Here are a small network's activations along a few directions, averaged over the inputs that share one value of a field.
Values that are neighbours, or in one group, have similar rows; names and order tell nothing.
Strong random noise was added to every row along 7 fixed directions; ignore it. To show where, here is one row again and again, with new noise each time:
[ -30  596  770  463 -212   -8  150  112 -116  279 -124  -14 -308 -164
  367   46  563 -246  153 -182  289   65  167]
[  30  125 -103  228 -205  -87 -236  -13  210   29   85   37   74 -228
  122 -546  -80 -169  158 -119   90   55 -412]
[-252  293  293  328 -214  252   59 -303 -488   74  -81  -19 -398 -301
  190  162  406   -6  -11  119  114  -48  163]
[-273 -411  346  334 -178  415 -226 -653 -412 -529  121 -187 -607 -296
    1  143  334  -40  202   -8  -82 -519 -285]
[   4  454  524    7 -486  185  -85  -73   10  660 -325 -135 -190  -61
  702 -250  271   62   22 -141  252  278   70]
[-206 -274  422  216  -43  370    3 -509 -310 -118  -38 -321 -380  -40
   29  100  379   31  316  -67 -145 -315  -65]
[-188  -80  236  115  150  338  -10 -184 -357 -129   32  -48 -240 -131
   40  174  317  209  -59  132   22 -162    4]
[ 206  364  240  123   81 -154 -174  519  442  146   83  128  302 -114
  299 -574   62  -62   54 -190  294  199 -435]
[-174 -464 -442  115   82  158 -137 -440 -131 -223  148 -121  -28  -79
 -328 -206 -150   55  169   78 -272 -205 -242]


Field Bib:
l14: [ 307   73 -118  -77 -195 -141 -218  -45  319   34  -92  -54  436   24
  267 -462 -249 -220  355 -173  -59   71 -484]
l12: [-111 -441 -377  108  160  117 -153 -203 -206 -412  240  162 -372  -56
 -337  288  -71   59 -359  193  -74 -222  132]
l10: [-352  -91  111 -252 -240  531  -12 -652 -322 -137 -130 -460 -150 -391
  212 -192   49  280  404  125 -289 -200 -370]
l11: [-120  250  362 -359   92  339   76 -106 -158   32 -134 -310  172  -42
  196    3   61  300  157  184    2  -43 -246]
l4: [-125  -34  277 -121 -106   79  143   17  -80 -293   31  -88  -59 -117
  -17  193   38   -5  -41    5   -3 -112   64]
l5: [ -64  744  295   25  542  -42  337  547   -6  181  -20   20  297 -127
  -37  -24  256  294  -38  163  107  196   87]
l7: [  91  233 -368  -77  804  -45  450  404 -228  339   25  234  592  319
 -353  209  118  305 -151  283  -40  257  490]
l9: [ 261  127  296 -169   79    6   63  -17   96  344 -225 -271  118  382
  152  -20  179   27  346 -236   25   99   -2]
l15: [ 112  345   -1 -119 -157 -204 -182  322  320 -541  200  147  345 -348
  184 -296 -193 -206   20  -91  236  -95 -712]
l6: [ -20 -167  335 -136  180  243  136  -71 -271  117 -195 -224  190  148
  143   92  321  121  181  105  -19  -12   36]
l2: [ -63 -187 -499 -330  469  138  343  149   55  174  -74 -117  375  269
 -224  -26 -125  343  -81  236 -325  298  325]
l1: [ 136 -453 -311 -376 -589 -198  -44 -182  241  455 -310  -67  104  408
  201 -116 -361  -41   39 -183 -240  251  290]
l3: [-370  365  -47    8  -94  230  508 -167 -585   78 -229 -180  210 -266
   20   43  377  129  195  282 -162  278  309]
l8: [ 130  399 -125 -386  337  124   59   57   -6  222 -123 -103  325   68
  -11 -181  -80  271  -35  262   48  103 -269]
l13: [  57  -58   64  -44 -220 -195  -52    9   95 -196   30  -91  194   38
   75  -15  -27 -271  202  -85  -29 -130 -222]
Each value of Bib is a pair of two hidden parts, and every pair occurs once (5 first parts, 3 second parts).
Changing only the second part turns l10 into l4. l11 has the same second part as l10; what does that change turn l11 into?
> l15
Changing only the second part turns l9 into l13. l7 has the same second part as l9; what does that change turn l7 into?
> l1

Field Zelid:
n23: [  -9 -144   13 -172  -65   34 -397  -53  239 -228  135  -62   55 -109
  154 -107 -314  117   -1  -50   64 -298 -562]
n25: [ -16   43  256 -177 -133 -114 -130  117  117  -21   24   68  -45 -165
  204   -5   18   98   -5 -126  -25    7  -25]
n12: [-137  205  329  -53   99 -103  258  351   88   63  -80  -87  165  -18
   43   -3  196  102  -24   17  105  166  116]
n29: [  59   69 -418   99 -292 -243 -157 -179  112  440  -63  127 -241  -18
   42 -103 -344  -42 -151  -47   -5  157  317]
n17: [ 217  136  -88  -43 -226 -219 -108   62  542  216  -56  -70  -92  113
 -168 -284 -358 -277  190 -286  -98  111   15]
n22: [  39 -595   69 -128  -32  309  -79 -481 -213   28 -136 -277 -304  234
 -108   73   49  155  136  -52 -256 -112  141]
n5: [-132   56  -10   49 -278   43 -171 -227 -125 -140  114   80 -369 -314
   58  119 -115   77 -196   93  -27 -213   41]
n13: [  38 -317   12  -99 -353  206 -355 -195 -121 -247   44    5 -217 -295
  288   73  -49  115  -94   44  -68  -76  -69]
n24: [ -33   33  374 -258 -396  252   50 -346 -167  252 -370 -323 -160  -27
  170 -112   87  128  244  -60 -194  119   65]
n18: [ 154   35 -153   32 -486 -112 -293 -132    0 -122 -121  209   14 -202
  158 -250 -206 -311   57  -17   76   99 -289]
n9: [ 111  198  -70  382  337 -260    5  196  169 -205  251   88  157 -153
 -154  -90    6 -286  222  -73  109 -238 -341]
n8: [ -58    8  284 -171  200   97 -122  294  361 -151  124 -152   63    8
  206 -340   54  165   19 -120   16   -8 -479]
n19: [  53 -502  -79 -187  -49   65 -230  156  213  125   41  257 -355  297
   96  261 -160  182 -616  -56  137   93  437]
n6: [ 145  -87  128  159 -224   54 -397   -3   37  -57   99   19 -163 -263
  283 -163   43  -71   54 -113   82  -38 -145]
n27: [  85 -151  146    3   27   64   38 -187 -123  129  -97  -24 -401  305
 -161  434   32  -53  -99  -35   19 -231  321]
n20: [  66  142  349 -239  171  160   51  110 -108 -496   29  -28  201  -74
   34   59  204   93  163   28   95 -187 -392]
n1: [-258  306    5  233  206   23  544 -134 -229  124  -67 -202   72   77
 -234  145  181 -132  255   31 -147  -64  240]
n11: [ -27 -234  -64 -244  -97  143 -289  132  285  124   44   54 -198    5
  264 -161 -144  288 -354  -66  196  112 -159]
n2: [-133  -86 -394 -205 -187   30  136  111  -78  324 -122  142  134   -7
  115  -90 -212  211 -331  220   20  354  395]
n16: [ -49   35 -298  -67 -506 -208 -103   32  245   41  -46  129  -62   24
  193  -28 -291 -117 -481  -55  169  187  -20]
n21: [ 154 -261  -24 -221  -69   32  -70  130   43   99 -127  110  -14  171
  -45   14 -177  119 -141   41  -38  113  231]
n26: [  34   61 -332 -104  292   34 -107   84 -380  -93   47  361  103   -2
 -119   89  -47  195 -360  349  169  136   24]
n7: [-137  147  -68 -206  198  151  300  202   18  374 -193 -158  753  190
  112 -257  161  116  188   78  -31  347  -71]
n3: [  40 -175  -28  -77  -10  -88 -145  -49  166 -271   75 -161  252   31
    4  -30 -176  -10  135    4  -81 -179 -315]
n10: [ 142  -30  -52 -205  192   71 -129  104   97  134    6  120  -65   36
  -58 -102 -108  273 -248   64  123   32   50]
n15: [ 218 -347   -8 -101 -157  -93  -64 -178  214  132  -57 -326  206  338
  227   10  -36 -210  314 -187 -212   40  -58]
n4: [ -33  375  145  111 -252   23  -23   13   29  341  -65  181 -276   74
  406   60  106   14 -271  -85  308  173  125]
n30: [ -11 -145   88  310   59  -38  -37 -262 -157 -234  162  -65  -58  -79
  -63   60  272 -209  303  -52 -122 -234 -237]
n28: [ 253  304  255 -187  -33 -121  -81  188  317  116  -73   16   90   52
  159 -209  -91  -82   -7 -160  244    8 -275]
n14: [-121   58  167  231  345  375   79   31 -261 -358  106   36  141 -135
   87  -19  458   80   60  117  132 -171 -290]
Each value of Zelid is a pair of two hidden parts, and every pair occurs once (6 first parts, 5 second parts).
Changing only the second part turns n6 into n13. n30 has the same second part as n6; what does that change turn n30 into?
> n15
Changing only the second part turns n10 into n22. n11 has the same second part as n10; what does that change turn n11 into?
> n19
Changing only the second part turns n12 into n8. n25 has the same second part as n12; what does that change turn n25 into?
> n5
Changing only the second part turns n1 into n4. n23 has the same second part as n1; what does that change turn n23 into?
> n9
Changing only the second part turns n20 into n18. n16 has the same second part as n20; what does that change turn n16 into?
> n7

Field Ridu:
y7: [ 136  222  283   87 -416 -237  -54  -54  398  213  -65   23 -573  120
  -39   75 -217 -409   18 -331   57   -7  223]
y1: [-281  784 -347  565 -956 -370   54  137 -120 -127   39  322  -99 -835
  267 -574   24 -639 -168   64  348  345 -184]
y15: [  64 -465  106  135  569  -34  115  256  -69  163   83  158  -97  429
 -145  564  238  204 -313  -78  -55  -51  520]
y4: [   2  -35  382  290 -375  112  186 -597 -236  227 -348 -355 -156  242
  300  308  402 -381  398  -88  -96 -137  246]
y5: [ 164 -353  369  123  535   -3  -66  511  355 -599  398  -30  463  -28
  -19 -470  237 -186  498 -133   75 -210 -683]
y14: [  97   18 -125   -6 -438   23 -191  -82  146  663 -243   38 -389   38
  258 -170 -200   17 -197  -90  132  398  431]
y2: [-471   -1 -209  334  -93 -166  135 -374 -424 -527  326   11 -733 -397
 -594  686  -27 -229 -130  115 -213 -385  339]
y13: [ -13  224  398  229 -319  358 -483 -107 -227   93   56  141 -542 -308
  541  -37  285  150 -361   25  325    7 -131]
y3: [  94 -323  281 -312 -112  -79  317   89  -54  263 -356 -197  135  346
   20  465   62   81   37 -136 -165  155  693]
y11: [ -49  306  235 -139  281  185  337 -233 -383  361 -273 -231   58  388
   94  526  272  195   45  151   47  -64  284]
y12: [  24  874 -236  432  867 -314  736  312 -394 -408  132   98  617 -100
 -824  178  429 -218  538  269 -208   22   33]
y6: [-150  411 -100  282  -78 -247   -9  530  381  -73  231  350   84 -386
   66 -448 -205 -206 -229   19  355  214 -208]
y10: [-226 -401 -319 -424 -685   71    2 -681 -296   26 -140   63 -631  198
 -153  820 -505   54 -371   35 -259 -187  796]
y8: [ 196 -430 -154  -53  636  -54  -57  333   34 -597  299   31  704  -26
 -348 -330  -43   70  322  115 -250 -164 -687]
y9: [  34  692  154  415  513 -164  290  190 -181  184  -14  141  128 -142
 -300  -11  393   53   78   61  193  -85   68]
Each value of Ridu is a pair of two hidden parts, and every pair occurs once (5 first parts, 3 second parts).
Changing only the second part turns y2 into y7. y1 has the same second part as y2; what does that change turn y1 into?
> y5
Changing only the second part turns y3 into y4. y10 has the same second part as y3; what does that change turn y10 into?
> y11
